A small network was shown many inputs. Here are its activations along a few directions, one row for each input.
In each table, some parts of the input vary, and every possible input appears once, in random order.
A made-up example of a description, with smaller parts first: one of 8 places around a ring, together with either a single point or one of 11 places around a ring or (one of 3 separate values, together with one of 4 places along a line).
Shared parts are said once, and a part with two or three values counts as separate values.

Other details of the inputs shift rows strongly along two fixed directions, in all tables alike. That doesn't count.

A family of inputs:
x1: [ 13  -2 -10  36  -5   1  22   5 -19  -3  14   2]
x2: [-34  10  26 -35  15  25 -42 -26  61  38 -11   4]
x3: [ -5  -7  25  21  -4  10 -30 -25  -9  -1  -2   1]
x4: [-34  -4  32 -66  31  17 -62  -9  18  32 -20   1]
x5: [-27  -7 -32  90  -6 -16 -26 -23  30 -42 -15 -10]
x6: [ -9  -6 -26  40 -10 -11 -15  -6  19 -26 -16  -6]
x7: [  3   0  13  50 -20 -19  15 -39  -4  -9 -10  -2]
x8: [ 22  -2  -8  18 -18 -16  23   0 -11 -24   9   0]
x9: [-47   0 -16 -21  14  14 -74  -4  84  -5 -22  -7]
x10: [  2   4  27 -40   5 -10  19 -12 -13  30 -13   3]
x11: [ 17   9  14 -45  17  -2  44  32 -45  19  17   1]
x12: [ -5 -12 -19  37  -8 -20 -16 -12  29 -34  -9  -1]
x13: [  3  -3  14  52 -20  -8  12 -38   4  -3  -6   3]
x14: [-39   2  33 -41  24  38 -80 -18  43  29  -7   4]
x15: [  8   5   9 -19  14   6  26  21 -22  14  17   5]
x16: [-18   8   2 -68  16  33 -38  17  52  29   3   5]
x17: [ 19   4   3 -49  13  -7  45  33 -52  21   8   1]
x18: [-30  -2 -12  37  16 -10 -24  -7  29 -19 -10  -6]
x19: [-50  14  -8 -65  24  27 -67   9  73  18 -16  -5]
x20: [ 25  -4  -3 -46   8 -11  43  33 -50  20   2  -1]
x21: [ 43  -3   8 -46  -3  -1  44  28 -34  20  23  11]
x22: [-39   8  37 -71  28  32 -70 -10  31  32 -11   0]
x23: [ 18  -3  -9  42 -11  -5  35   5 -33 -12  14   1]
x24: [ 27  -2   4 -52   1 -13  32  22 -26   7   7   5]
x25: [ 25   9   3 -51   3   1  45  32 -49  20  13  -1]
x26: [  3  -9  17  31  -6 -10 -16 -28 -30 -14 -12  -2]
x27: [  9   0 -13  29 -12   3  15   2 -11 -10  10  -2]
x28: [  6  -1 -18  36 -15   8  -3  -1  13 -11   5   4]
x29: [ 18   3 -12  10 -17  -7  24   9 -21 -13   3  -3]
x30: [-16   0 -15  67   2 -16  -7 -15  10 -33  -3  -7]
x31: [ 11  -8 -21  71 -30  -4   2 -13  10 -38   5  -1]
x32: [ 13   2   9 -16  16   8  25  22 -20  18  18   6]
x33: [ 20   9   7 -49   9   0  46  33 -50  22  15   0]
x34: [ 24   4   2 -39   4  12  31  29 -31  27  17   5]
x35: [ 19  -5 -16  17 -16 -16  20   4 -16 -23  -4  -1]
x36: [ 30 -10 -15  70 -34 -21  29 -10 -17 -37  16   2]
x37: [ 32   4   5 -56  -4  -2  40  29 -38  12  10   3]
x38: [ -2  -4 -28  69 -17 -15   4 -13  -2 -37  -5  -9]
x39: [-39  10 -11 -16   5  31 -58  -2  70   4  -4  -1]
x40: [-18  -9   1  68 -12 -25 -15 -51  26 -18 -28  -4]
Description of these inputs: one of 5 places along a line, together with either one of 2 separate values or one of 6 places along a line.
Changing only the place on the line of 5 turns x3 into x14. The same change can be made to x23. Which row results? -> x1
Changing only the place on the line of 5 turns x19 into x6. The same change can be made to x26. Which row results? -> x4
Which other rows does x20 become when the place on the line of 5 takes its other values? List them by row number. -> x25, x27, x34, x38
Which other rows does x4 become when the choice among 2 separate values takes its other values? List them by row number. -> x40

A family of inputs:
x41: [  7  -2  -4 -71  11   4  -8  27 -31  32  -8   3]
x42: [ -5  14  10 -65  23  37   4  22   2  61  20  10]
x43: [  45  -11  -15   43   -9  -38   67   14 -103   -5    5    0]
x44: [ 25 -19 -20  30 -26 -19  12   4 -54 -24 -13   8]
x45: [-52  -2 -15   8  15  13 -76 -16  48 -21  -8 -15]
x46: [ 33  -3  -1  49 -24   7  32  13 -31   1  20  -3]
x47: [-52  11   7  10  18  42 -52   1  67  14   7   2]
x48: [ 28   0  -7 -53   3 -10  38  28 -15  20 -15  -5]
x49: [-15   0  15 -73  35   6   9  34 -37  20   8   5]
x50: [ 20 -23  50 -67  26  -7   7   3 -16  48   8  10]
x51: [ 29 -11 -18  32 -15 -30  54  10 -31 -12 -10 -14]
x52: [-50  -7 -27  78   9  -6 -35 -22  41 -25 -31  -9]
x53: [ -2  -1  20 106 -44 -21   0 -75 -27 -25 -22 -21]
x54: [ 15  22  20 -56  28  13  16  37 -24  25  24   3]
x55: [ 21   2  18 -73  19   4  20  37 -46  13  24  -7]
x56: [-35  -2 -17  92  -8  24 -23 -28  43 -11   5   4]
x57: [ -5   8   4 -82  12  22   5  15  10  44  21   3]
x58: [ 11  -9  -3 -39   7  -7  17  26 -57  26   1  -5]
x59: [  5  -3  -6 -43   4   2 -18  13 -16  -3   1   0]
x60: [-12   7  -3 -66   4   6 -10  19  47   3 -15   5]
x61: [-22  11  23  54 -31   1 -45 -75  21 -17 -33 -13]
x62: [ -60   13   -8  -42   15   62 -104   -9  114   33   -7    5]
x63: [  9  -1  19  93 -53 -15  -7 -76 -24 -39 -34  -5]
x64: [-12   9   5 -90  18   4   8  30  29  29   0  -8]
x65: [ 27   3  10 -68  23 -14  77  46 -54  35  -6   5]
x66: [-16  14   0 -82  40   7   3  29  25  42 -15  -7]
x67: [-41   3  -8   0   5  44 -61 -12  70  22   6  -4]
x68: [-23 -27  29  82  12 -20 -30 -50  34 -19  -6  11]
x69: [ 33 -40  16  93 -25 -35  -8 -49  -2 -41 -10  16]
x70: [-81  10   6 -16  45  31 -94  -7  88 -22  -1  -8]
x71: [  1   7   9 -40  -4  40 -26  24  27  25   2  12]
x72: [ -4  10  19 112 -33 -25   8 -74 -28 -21 -22 -16]
x73: [ 22 -28  16 108  -3 -42   6 -47  -7 -23   2   7]
x74: [  2   0 -10  35  -7 -30  53   6 -10 -26   0   0]
x75: [ -9  11 -14  81 -15   8 -54 -17  49 -50   1  -7]
x76: [ 13  -1  -1 -79   9   3  17  32   4  25 -23   1]
x77: [-74  25 -15 -22  24  16 -73 -19 120  -2   2  -3]
x78: [ 47   4   9 -25 -15  18  37  33 -38  27  18   4]
x79: [ 62   1   5  43 -22 -20  67  25 -81 -23  27  -3]
x80: [ 23  -3 -17  28 -28 -29  45  -5 -14 -21  21  -5]
x81: [  8  -6   2 -71   5   6 -10  25 -28   4   1   8]
x82: [ -5  13  10 -74  22  -1  39  23  -5  22  19  12]
x83: [-50   9  32  68 -11  -2 -28 -71  18 -10 -27 -11]
x84: [ 44 -12 -10  39 -39  11  37   1 -39  -6  12  14]
x85: [  1   5  -2 -59  33   0  17  29 -22  43 -13  -6]
x86: [-18  16  -4 -52  20  21  -7   2  29  31  20   4]
x87: [ 25  -6 -10 -44   3  -7  25  25 -37  26 -15  -3]
x88: [-60   9 -14  20   9  22 -42 -27  74  -6   3   6]
x89: [ -7  10   6 -60  20  18 -43  18  17  -1   7  -2]
x90: [ 25 -16 -21  38 -12 -25  39   7 -50  -5 -11 -13]
x91: [-43  10 -20 -17   2  32 -69 -25  92   1  -2   4]
x92: [  32  -17   -8   44   -9  -35   72   17 -106  -10    3    7]
x93: [ 17   6 -16  35 -10 -35  52   4 -11 -22   3  -5]
x94: [ 35 -34  14  97 -20 -39  -7 -50  -2 -33  -5   9]
x95: [-15   8  -4 -60  -4  10 -20   5  53   1   2  10]
x96: [ 17  -6 -13  38  -1 -24  25   5 -57 -26   9  -6]
x97: [ 24  -1  -9 -23 -20   8  24   3  -8   1  10  16]
x98: [ 17  14  16 -47  16  28  27  34 -23  47  23   4]
x99: [ 27 -17 -22  28 -21 -18  23   4 -36 -15 -23   2]
x100: [  7  -3 -35  93 -35 -35   9 -27  33 -60 -12  -4]
x101: [ 38  -1 -17  19 -33 -30  50  -2 -22 -25  17   1]
x102: [ 19  11  24 -28  17   5  42  39 -49   8  25   7]
x103: [ 30  -1  16 -77   5   7  15  37 -44   1  14   7]
x104: [-46  12   1 -11  11  40 -98  -1  94 -21  -7   2]
x105: [-30   7 -16  80   9  -3 -48 -25  38 -58   3 -17]
What is each input in this table made of? -> one of 5 places along a line, together with either one of 2 separate values or one of 11 places around a ring
Changing only the place on the line of 5 turns x55 into x70. The same change can be made to x51. Which row results? -> x65
Which other rows does x68 become when the choice among 2 separate values takes its other values? List them by row number. -> x83
Which other rows does x62 become when the place on the ring of 11 takes its other values? List them by row number. -> x41, x48, x59, x75, x78, x87, x89, x91, x100, x101
Which other rows does x60 become when the place on the ring of 11 takes its other values? List them by row number. -> x44, x71, x76, x81, x84, x95, x97, x99, x103, x104
Which other rows agree with x43 in the place on the line of 5? List them by row number. -> x42, x54, x66, x72, x73, x77, x85, x86, x93, x96, x98, x105

A family of inputs:
x106: [-16  -2 -43  34   4   8 -15   2  22 -23 -21   1]
x107: [ 38  -8 -36 -22  -7  -4  32  28 -59   0   2   8]
x108: [ 44  -8  20  -8 -14  -8  11  -8 -67  19   2   1]
x109: [ -5   1 -14  79 -15 -33 -16  -5 -20 -61 -18 -11]
x110: [ 30  -7 -26 -16  -7  -3  35  35 -48   0  -5  13]
x111: [-30   6  -2  28   7  -9 -24 -16   9 -39 -27   4]
x112: [-52  15  10  67  -4  15 -64 -51  86  -1 -29 -15]
x113: [ 34  -9  -9 -23 -22 -17  51  12 -19   2  -7  13]
x114: [-20  -2  11  66   1   0 -19 -37  21   4 -22  -3]
x115: [ -4  -9  14  52 -27  25 -29 -43  28 -23  -6  11]
x116: [ 12  -9  28   5  12 -12  36   2 -53  34  -2   5]
x117: [ 35  -8  11 -39 -21 -31  26   1 -35 -14   7  -4]
x118: [ 49 -15 -16 -30 -33 -18  40   6 -32  -3   3   7]
x119: [  0 -18 -26  51 -37 -11 -19 -19  46 -36 -20   6]
x120: [ 10   2  11  24 -24  17 -37 -39  17 -13  -3  -6]
x121: [-25 -12   5 102  -1 -24   4 -44 -26 -15  15   6]
x122: [-20   5 -33  53 -29  42 -26  22  20 -31  23  -7]
x123: [ 36 -14 -11 -15  10 -16  17  31 -58 -19  13 -17]
x124: [-36  -2   6  47  15  -8 -22 -38  12  16  -2  -7]
x125: [-17 -25  14  32   1   1 -53 -31 -15 -13  11   4]
x126: [ -2 -16 -14  38 -15 -19  -6 -24  49 -35 -13  -3]
x127: [ 33  15  24  -4  -7  -5  62 -17 -43  30  15   1]
x128: [ 37  -4 -18 -16 -31 -18  57  26 -33   7  -5  -1]
x129: [-28  15  20 -93  24 -16  -3   2  41  29   2  -3]
x130: [  0  13   0  95 -23 -23   8 -49  -1  -4  -4 -13]
x131: [  2 -18  35   6  18  -7  38   2 -61  23  12  14]
x132: [-56   7  -5  43  -1  -2 -79 -25  51 -54 -36   6]
x133: [ 55  -1  21  -7 -25  -4  24 -11 -66  16   1  -8]
x134: [ 34 -12  18 -29 -23 -32  38  13 -35 -14  -2   2]
x135: [  8  24 -25   3  -3  22  62  40 -41  14  46  -6]
x136: [-11  13  42 -82  19  31 -27   3  23  57 -18  -6]
x137: [ 52 -16  -6 -32 -25 -31  42   4 -40  -8  12   3]
x138: [ 15   0 -26  -9  22 -15  53  30 -37   8  10  -4]
x139: [-11  12 -39  23 -16  44 -25  20   3 -18  32  -4]
x140: [ -24   -1   44 -104   44   32  -38   16    7   67  -11   -2]
x141: [-10  -2  14  44  -4   4 -27 -30  12   2 -23  -8]
x142: [ 20  -1   9 -14  13 -21  41  25 -65 -13  -5 -15]
x143: [ 17   5   6  96 -38  -7   6 -47  -6 -29  -7  -7]
x144: [ 42 -16 -31 -19   2  -9  24  31 -51  -9  10  -6]
x145: [-46  -5   2  30  -7 -11 -61 -35  91 -41 -24 -12]
x146: [ -1  -7 -28  26 -38  -5 -16   1  35 -23 -23  -2]
x147: [  1   3  18  35 -24  18 -35 -31  28 -12 -11   1]
x148: [ 12   1  -6  -3  26 -26  48  26 -44   1  13 -16]
x149: [ -23   16   -5 -100   13   15   -3   33   47   53  -10    1]
x150: [ 35 -20  30   0  -8  -8  22   5 -74  19  -5   6]
x151: [ 18   6  21   4   6 -15  44 -11 -50  39   2  -1]
x152: [-38  13  -2  27  12 -17 -13 -17  10 -30 -23   2]
x153: [-75  11  -6 -40  62  22 -79  14  94   7 -17 -17]
x154: [-36  14 -13  35  23 -24 -11 -12  11 -23  -8 -18]
x155: [  3 -10   6  42 -27  24 -38 -54  20 -22   8   4]
x156: [ 57   0   6  -3  -5  15  30  47 -15  -5  46  26]
x157: [-15  -3 -30  26  19  -4   2  14  18 -14  -8  -6]
x158: [-28 -25  22  63   5   5 -25 -35  -4 -16  -3   0]
x159: [-60   0   1 -56  25  14 -58 -16 118  15 -18  -3]
x160: [-12 -11 -40  61   7   1 -21   3  31 -39 -11 -13]
x161: [ -19   14   12 -122   43   14  -46   30   -5   22   -3  -14]
x162: [-34  13  -5 -95  16   5  -9   8  58  44  -3  12]
x163: [ 39  -7  27  -2 -15  -8  24   3 -66  21 -10   6]
x164: [  -6   -4   13 -103   11    6  -20   17   42   23   -7    7]
x165: [ 33   3  23   4 -13  -2  69 -25 -49  24  28  13]
x166: [ 41 -10  30  -6 -19  18  53 -16 -45  14  12  11]
x167: [-19  -5  -2  43 -10 -32  -4 -27  46 -34 -13  -7]
x168: [-13 -16   1  53  -9  -2 -60 -41   2 -11  -7  -5]
x169: [  6 -15 -44  82 -11 -16 -15   5   3 -50 -11  -5]
x170: [-32  15 -38  74 -14  36   0  12  25 -23  25  -8]
x171: [-14  12 -36  29 -22 -23  13  -8  31  -2  -5  -7]
x172: [  5   1  19  37 -22   6 -31 -26  11  -3 -21 -10]
x173: [ 30  -7   0 -23  -9 -37  71   3 -22  10  12   2]
x174: [-38  18 -21 -93  47  22 -11  30  32  51  -3   6]
x175: [-17  23  14 -67  40  42 -32  44  76  36  44  24]
x176: [ 11  16  11 -99  31  50 -41  50  43  32  49  22]
x177: [  5  14 -13  45  13  10   5   6  42  -9  57  12]
x178: [ 29 -15  -1  -9   9 -15  26  37 -53 -17   1 -11]
x179: [ 31  -4  -8 -21 -17 -26  64  15 -21  12  -3  17]
x180: [ -9  16  19 -77  36  52 -40  49  75  30  40  19]
x181: [ 30 -11  -1 -12  19 -16  43  37 -53  -8   3 -14]
x182: [-19  -3 -45  54   5  -3   1  -2  24 -21 -18   4]
x183: [-15   4  -6  10  -3 -12 -36 -21 -10 -43 -17   2]
x184: [-29  28  -2 -92  24  74 -11  60  19  40  21   0]
x185: [-39  16  40 -83  26  49 -35 -15  66  55   0  12]
x186: [-34   8  -3  33  19 -17 -18  -2  16 -28 -17 -17]
x187: [-38 -10  45 -85  33  27 -63  12   1  47   3  15]
x188: [ 42  -2 -25 -28 -37 -16  33  19 -35   3   3  -3]
x189: [ 35  10  29  -1 -13   1  57  -9 -41  26   4   4]
x190: [  5  16   6 -15  13 -33  54   6 -62  -2  -1   9]
Changing only one part turns x174 into x110. The same change can be made to x171. Which row results? -> x146
Changing only one part turns x176 into x156. The same change can be made to x133. Which row results? -> x172
What is each input in this table made of? -> one of 5 places along a line, together with either one of 2 separate values or one of 6 places along a line or one of 9 places around a ring
Start at x118 and move only the place on the ring of 9, one step at a time. The first step leads to x137. Which rows follow, in order? -> x117, x183, x161, x123, x144, x107, x188
Which other rows does x145 become when the place on the ring of 9 takes its other values? List them by row number. -> x106, x111, x113, x126, x128, x142, x160, x181
Which other rows does x127 become when the place on the line of 5 takes its other values? List them by row number. -> x120, x143, x147, x189
Which other rows does x131 become when the place on the line of 6 takes its other values? List them by row number. -> x112, x114, x116, x185, x189
Which other rows does x122 become when the choice among 2 separate values takes its other values? List them by row number. -> x156
Which other rows does x139 become when the choice among 2 separate values takes its other values? List them by row number. -> x176
Which other rows does x166 become when the place on the line of 5 takes its other values? List them by row number. -> x115, x155, x165, x185
